Each row below holds a small network's activations on one input, seen along a few directions.
Each table varies a few parts of the input and shows all the possible inputs, shuffled.
A made-up example of a description, with smaller parts first: values(3) and (point or line(11) or (line(4) and ring(5))).
Shared parts are said once, and a part with two or three values counts as separate values.
(in the rows, 128 means zero)

Other details of the inputs shift rows strongly along two fixed directions, in all tables alike. That doesn't count.

A family of inputs:
row 1: [119 136  94 149 157  88 115 132 156 137 152 142 140]
row 2: [119 121 161 118 122 130 140 119 115 130 106 144 115]
row 3: [119 125 111 147 136 118 124 128 141 135 134 143 127]
row 4: [112 107 135 117 170 121  99 119 138 161 134 125 112]
row 5: [127 123  79 140 167  94 127 133 147 130 152 141 141]
row 6: [134 133 162 116  73 161 154 128  91  94 103 133 142]
row 7: [182 184 129 141  16 186 168 139  84  36 127  95 207]
row 8: [143 144 103 152 162 110 110 126 164 163 152 118 131]
row 9: [131 113 106 139 156  99 127 124 147 129 142 122 118]
row 10: [148 140  77 156 133 121 131 133 141 101 151 129 174]
row 11: [103  94 179  91 121 121 131 120 110 156 107 150  84]
row 12: [117 132 152 118 135 143 110 127 115 141 118 130 124]
row 13: [143 139 101 155 158 100 115 113 165 156 150 129 128]
row 14: [143 129 116 133 127 127 131 139 132 114 142 105 139]
row 15: [114 116 124 135 156 118 119 135 143 162 133 123  91]
row 16: [127 122 165 101  77 170 125 137  91  89 123 103 144]
row 17: [143 150 105 137  94 135 134 137 121 107 139 135 168]
row 18: [123 149  79 140 166 112 109 121 170 142 112 146 130]
row 19: [132 136 165 115  55 171 162 132  83  77 103 126 149]
row 20: [ 97  82 189  93 133 134 129 128 114 173 103 126  46]
row 21: [ 97  85 196  96 140 118 142 109 111 161  90 138  49]
row 22: [106  98 187 104 135 119 143 106 117 151  99 130  70]
row 23: [117 118 170  95 115 129 147 124 102 132 106 146 110]
row 24: [130 130  86 143 176 121  94 132 145 149 149 130 143]
row 25: [118 117 126 138 162 105 131 120 137 152 119 139  94]
row 26: [131 122  77 141 167  98 127 132 145 135 149 145 142]
row 27: [120 105 145 124 152 108 121 113 143 170 124 137  79]
row 28: [126 127 107 150 144 108 123 126 150 139 143 127 112]
row 29: [134 149 100 149 166 123  88 129 153 160 152 133 143]
row 30: [123 126 177  93  94 139 154 120  97 116 107 136 125]
row 31: [137 126  81 148 171 110 120 137 150 145 149 118 129]
row 32: [ 98 117 167 108 117 154 121 132  98 127 109 125 106]
row 33: [144 127  85 136 169  96 123 126 149 145 149 148 147]
row 34: [131 136  89 147 156  99 115 130 149 151 145 153 141]
row 35: [124 144  92 158 172 104 124 140 151 140 142 119 126]
row 36: [ 92  99 183 104 139 121 138 132 114 141 105 117  67]
row 37: [120 127 137 129 134 132 139 137 120 133 119 118 109]
row 38: [143 123 161  93  52 159 160 137  83  71 121 117 156]
row 39: [130 148 105 149 167 119  89 123 157 160 155 127 144]
row 40: [124 131 111 146 148 118 119 139 148 146 144 116 114]
row 41: [100 121 131 124 159  93 133 128 135 134 128 145 110]
row 42: [136 103 154 108 119 128 141 113 121 133 121 118 107]
row 43: [139 150 103 154 174 105 120 127 157 154 141 120 135]
row 44: [139 113 144 113 132 132 131 124 128 141 128 110 116]
row 45: [135 139 146 131  70 146 138 132 114  89 129 123 154]
row 46: [138 138 130 139 113 128 126 117 138 129 134 135 148]
row 47: [112 108 136 114 134 145 112 133 113 131 127 121 119]
row 48: [124 120 174 106 120 141 141 129 108 142 104 120  97]
row 49: [167 153 103 143  78 147 144 137 120  66 146 114 199]
row 50: [141 136 118 140 150 121 114 131 149 162 140 123 118]
row 51: [ 87  75 193  98 127 115 133 118 120 152 107 128  44]
row 52: [ 91 122 124 117 158 106 115 119 160 134 101 136  95]
row 53: [153 137  99 131 134 114 134 124 137 121 147 134 167]
row 54: [130 103 136 116 121 135 139 125 114 122 120 138 123]
row 55: [175 153  94 145  78 150 147 135 117  74 146 103 184]
row 56: [145 116 106 135 160 106 125 118 146 148 138 131 119]
row 57: [109 109 140 113 131 143 112 134 113 125 129 116 120]
row 58: [151 151 141 126  88 160 148 141 102 106 118 110 146]
row 59: [112 149 100 155 173 110  97 135 150 134 147 126 143]
row 60: [135 167 105 149 116 150 115 143 122  99 143 114 175]
row 61: [153 159 109 150 105 137 126 144 138 109 152 102 158]
row 62: [ 86  60 179  90 135 127 143 120 104 143  98 143  62]
row 63: [112 129 137 118 124 120 146 132 114 115 122 139 125]
row 64: [141 158 106 136 106 134 146 137 115  98 134 137 169]
row 65: [129 154 129 111  72 163 139 129 122  78  96 118 149]
row 66: [126 140 134 137 102 139 146 132 113  95 121 130 147]
row 67: [129 154  85 138 166 110 107 116 174 145 114 144 135]
row 68: [121 143  90 154 165 124  93 135 150 150 153 131 137]
row 69: [143 146 143 133  81 143 150 130 109  84 122 111 148]
row 70: [141 123  88 148 170 103 119 122 154 143 144 144 143]
row 71: [143 127 163  98  81 177 123 130  91 108 120 112 149]
row 72: [124 107 163 112 103 140 136 122 113 139 113 129  90]
row 73: [120 121 174 102  92 170 117 132  96 130 115 123 116]
row 74: [129 144 102 158 169  98 123 116 157 141 137 145 145]
row 75: [140 113  99 138 158 108 127 122 142 144 137 131 117]
row 76: [125 118 175  98  84 139 140 120 104 125 115 135 126]
row 77: [120  99 158 102 113 143 142 136 107 123 117 108  98]
row 78: [ 83  96 187  98 128 139 108 129 113 146 117 122  75]
row 79: [163 184 105 148  85 173 120 142 107  86 138 115 205]
row 80: [122  93 157  89 109 135 148 128  97 126 112 140 109]
row 81: [124 152 105 151 174 116  96 123 151 150 144 129 148]
row 82: [120 133  89 162 156 101 116 129 159 136 148 142 135]
row 83: [145 112 147 109  76 157 154 128  95  96 118 112 128]
row 84: [119 135  87 150 156  94 117 133 152 139 150 145 139]
row 85: [135 138  97 157 156 104 111 122 160 152 143 149 140]
row 86: [168 174  97 158  80 151 149 134 116  78 136 113 185]
row 87: [101 121 141 100 113 144 131 122 129 119  84 135 100]
row 88: [ 95  65 192  85 137 122 140 109 113 152 100 140  66]
row 89: [137 155 117 150 107 129 140 132 128  88 133 127 167]
row 90: [158 124 159 102  79 165 146 133  98 111 118 104 137]
row 91: [ 98 117 139 106 161 111 115 105 159 157  94 141  88]
row 92: [181 161  86 145 101 152 136 143 124 101 148 104 186]
row 93: [ 97  99 172  92 134 120 146 125 103 145 101 152  82]
row 94: [130 134  90 159 156 106 113 126 156 148 143 150 136]
row 95: [127 126  94 156 159 103 119 124 157 151 144 133 110]
row 96: [158 178 105 149  73 174 116 146 115  82 153 104 200]
Description of these inputs: line(6) and (point or (values(3) and line(5))).
The inputs of row 62 and row 70 match in every part but the line(6) part. If row 19 is changed in the same way as row 62 into row 70, which row does it become?
> row 2
The inputs of row 77 and row 14 match in every part but the line(6) part. If row 55 is changed in the same way as row 77 into row 14, which row does it become?
> row 9
Which other rows does row 76 become when the line(6) part takes its other values? List them by row number.
> row 1, row 11, row 17, row 34, row 84
Which other rows does row 35 become when the line(5) part takes its other values? List them by row number.
> row 7, row 60, row 63, row 66

A family of inputs:
row 97: [ 95  77 189  82  86 135 164 127  80 101  99 144  92]
row 98: [205 190  63 162  71 140 159 133 127  64 154 127 240]
row 99: [153 153  60 158 123 113 142 136 139  83 150 138 191]
row 100: [161 162  67 165 122 109 152 135 141  89 149 132 185]
row 101: [155 166  58 183 186 105  88 129 185 163 169 117 154]
row 102: [107  90 109 128 204  65 132 111 161 176 124 164  82]
row 103: [209 216  63 184  76 168 115 142 143  86 173  91 240]
row 104: [179 178  77 159 131 150  98 135 147 131 161 105 191]
row 105: [145 117 186  89  27 162 188 120  81  72  88 124 126]
row 106: [ 83  95 121 133 213  98  78 132 154 189 150 132  81]
row 107: [183 193  15 200 141  95 142 139 165  84 176 133 226]
row 108: [122 123 168 115 109 159 118 138 105 132 126 102 111]
row 109: [151 136 196  95  32 201 141 131  82  99 105  90 130]
row 110: [142 152  14 190 199  65 118 134 181 122 176 155 183]
row 111: [152 124 181  90  19 167 190 121  80  64  88 120 136]
row 112: [108 125  92 163 224  87  81 133 172 191 161 125 100]
row 113: [ 82  84 179 104 170 125 106 128 124 180 115 117  47]
row 114: [107 111  72 158 218  55 131 122 175 159 140 155 100]
row 115: [125 129  55 162 182  77 127 130 162 125 153 154 151]
row 116: [103  86 119 126 200  65 133 112 155 178 126 166  79]
row 117: [158 158  50 162 127 112 141 136 144  82 151 136 197]
row 118: [ 89  66 231  66  70 142 182 123  66 108  78 136  58]
row 119: [ 78  58 229  69 150 139 108 115 101 198  98 126  23]
row 120: [169 149 144 119  29 157 182 126  95  60 114 123 172]
row 121: [100  68 230  62  62 141 184 111  78 113  69 137  53]
row 122: [124 124 163 111 110 162 120 137 108 130 119  99 109]
row 123: [146 166  52 183 195 108  86 140 176 154 172 111 158]
row 124: [ 85  75 151 106 168  88 152 118 130 150 101 148  55]
row 125: [104 101 138 129 205 103  85 121 152 207 142 133  76]
row 126: [186 181 121 141  53 187 129 137 116  87 137  87 190]
row 127: [149 137 191 105  43 190 136 131  87 106 116  96 134]
row 128: [105  90 112 132 205  61 131 112 158 179 132 168  84]
row 129: [125  94 175  85  93 133 167 116  98 118  93 141 100]
row 130: [104  99 184  87 101 171 114 136  94 128 111 105  96]
row 131: [ 90  80 170 104 193 114  92 117 137 209 121 131  47]
row 132: [159 140 147 120  46 145 178 124 100  73 116 129 159]
row 133: [167 173 114 138  61 188 114 150 102  76 156  92 210]
row 134: [107 102 133 125 205 107  86 120 154 204 135 129  75]
row 135: [144 144 150 113  65 189 118 145  91  90 135  95 166]
row 136: [ 88  94 140 116 183 120  89 132 138 172 133 123  79]
row 137: [ 64 182 173 106 105 180  78 127 120 123  74 147 134]
row 138: [ 68 187  93 151 173  99  99 113 171 122  89 191 155]
The inputs of row 101 and row 121 match in every part but one. If row 136 is changed in the same way as row 101 into row 121, which row does it become?
> row 99
Describe the family of inputs behind these rows.
> values(2) and (point or (line(4) and line(5)))
Which other rows does row 137 become when the values(2) part takes its other values? List them by row number.
> row 138
Which other rows does row 113 become when the line(5) part takes its other values? List them by row number.
> row 108, row 112, row 122, row 123

A family of inputs:
row 139: [146 122 150 119  78 138 161 126 104 102 123 127 134]
row 140: [ 97 113 122 132 182  87 126 118 151 160 116 155  91]
row 141: [105  99 202  76  71 159 160 121  84 105  76 132  90]
row 142: [138 175  99 147 142 159  66 138 141 143 156 116 180]
row 143: [149 133 170 101  45 165 168 123  91  83 101 119 141]
row 144: [116  98 109 135 176  84 136 127 140 147 143 144 106]
row 145: [132 181  96 159 133 163  74 151 142 123 156  95 171]
row 146: [153 157  66 168 159  93 129 122 168 130 148 138 159]
row 147: [129 159  82 158 138 109 124 131 146 108 143 146 174]
row 148: [135 117  89 146 166  90 132 123 155 142 142 139 121]
row 149: [129 124 140 124 125 112 146 118 131 131 115 139 114]
row 150: [113  81 187  90  94 132 165 128  85 116 110 132  91]
row 151: [117  94 120 124 160  97 141 127 130 139 134 138 104]
row 152: [ 85  46 198  70 129 118 158 122  93 143  94 137  42]
row 153: [135 164 168 120  70 202 105 145  99 112 123  81 143]
row 154: [ 76  85 235  65 132 169  90 120  95 190  89 122  44]
row 155: [150 129 170 102  85 190 106 137  87 129 139  94 146]
row 156: [105 123 110 130 150 109 126 127 139 123 121 148 126]
row 157: [178 152 125 128  43 162 166 133  99  67 131 113 185]
row 158: [126 114 151 119 157 144  83 126 134 184 141 113 102]
row 159: [ 81  95 187 107 173 138  86 128 137 196 114 101  36]
row 160: [125 145  73 158 182  89 120 123 168 141 135 149 139]
row 161: [151 137  62 163 164  90 134 135 152 122 163 136 162]
row 162: [134 139 175 103  51 165 163 126  86  83  97 128 143]
row 163: [124 101 118 126 152 101 139 122 141 142 127 138 100]
row 164: [178 190  86 161 132 160  78 135 152 143 165 102 197]
row 165: [163 147 147 110  45 167 164 127  98  72 108 115 163]
row 166: [125 111 103 145 172  83 132 120 154 153 141 145 108]
row 167: [109  83 158 108 137 106 148 117 123 148 113 140  76]
row 168: [134 153 114 144 124 119 138 127 134 115 126 142 150]
row 169: [120 119 129 133 153  96 137 117 145 148 122 145 103]
row 170: [ 78  96 160 105 143 110 132 121 120 137 103 154  85]
row 171: [ 87  88 136 134 218 109  74 136 151 202 148 104  54]
row 172: [138 146 145 106  46 173 154 134  89  57 106 125 174]
row 173: [108 109 146 133 171 135  83 134 144 182 141  95  75]
row 174: [124 151  69 158 161 100 119 130 157 118 142 148 163]
row 175: [138 169  55 170 151 104 118 133 159 107 151 145 187]
row 176: [158 135  85 144 120 120 147 135 127  98 151 125 170]
row 177: [168 176 131 126  35 176 162 133  94  55 115 118 199]
row 178: [163 166  53 171 156  97 128 125 171 122 150 136 174]
Describe the family of inputs behind these rows.
> line(5) and (values(2) or line(6))
The inputs of row 150 and row 139 match in every part but the line(5) part. If row 176 is changed in the same way as row 150 into row 139, which row does it become?
> row 148
The inputs of row 160 and row 178 match in every part but the line(5) part. If row 153 is changed in the same way as row 160 into row 178, which row does it become?
> row 159
Which other rows does row 173 become when the values(2) part takes its other values? List them by row number.
> row 158

A family of inputs:
row 179: [148 148  90 155 139 114 124 128 150 126 148 129 155]
row 180: [131 132  74 162 181  88 114 129 162 146 157 138 138]
row 181: [158 169 129 129  50 171 150 138  97  64 125 115 191]
row 182: [135 162 100 159 186 138  56 135 159 185 167 110 147]
row 183: [124 134  81 152 185  91 112 122 167 153 140 147 131]
row 184: [166 163 120 127  52 170 148 138  98  63 131 116 200]
row 185: [130 132  86 157 181  89 113 123 169 157 147 139 124]
row 186: [158 167 145 121  38 178 154 135  93  65 115 114 182]
row 187: [126 126  88 153 175  93 116 127 158 148 150 138 128]
row 188: [ 99  76 197  83 119 132 147 119 101 147  96 128  57]
row 189: [162 159 132 121  52 170 149 133  99  72 122 118 185]
row 190: [122 131  89 147 182  93 112 121 165 155 136 147 124]
row 191: [ 94  68 199  81 121 131 147 123  96 145  98 129  55]
row 192: [128 137  76 154 179  93 114 126 162 144 145 145 141]
row 193: [131 123  85 152 180  93 121 130 154 147 152 134 128]
row 194: [127 129  84 157 182  88 113 125 165 155 150 139 126]
row 195: [157 166 144 121  40 177 154 136  92  64 116 114 183]
row 196: [ 79  83 202  82 118 133 141 121  99 140  87 139  59]
row 197: [ 84  54 222  67 118 133 150 119  89 154  86 130  33]
row 198: [126 136  75 154 180  93 112 127 162 143 147 145 142]
row 199: [183 165 121 132  48 172 156 138  99  68 136 104 195]
row 200: [116 102 143 118 153 110 132 120 134 155 120 131  87]
row 201: [ 77  57 221  70 117 131 145 118  93 153  88 136  34]
row 202: [168 180 128 133  43 175 151 135 102  64 122 113 197]
row 203: [ 68  69 213  75 123 131 142 121  94 144  83 141  46]
row 204: [130 161  84 165 186 141  53 142 169 171 165  93 139]
Describe the family of inputs behind these rows.
> values(2) or (line(4) and line(6))
Which other rows does row 200 become when the line(4) part takes its other values? List them by row number.
> row 185, row 190, row 202
Which other rows does row 187 become when the line(6) part takes its other values? List them by row number.
> row 179, row 180, row 185, row 194, row 201
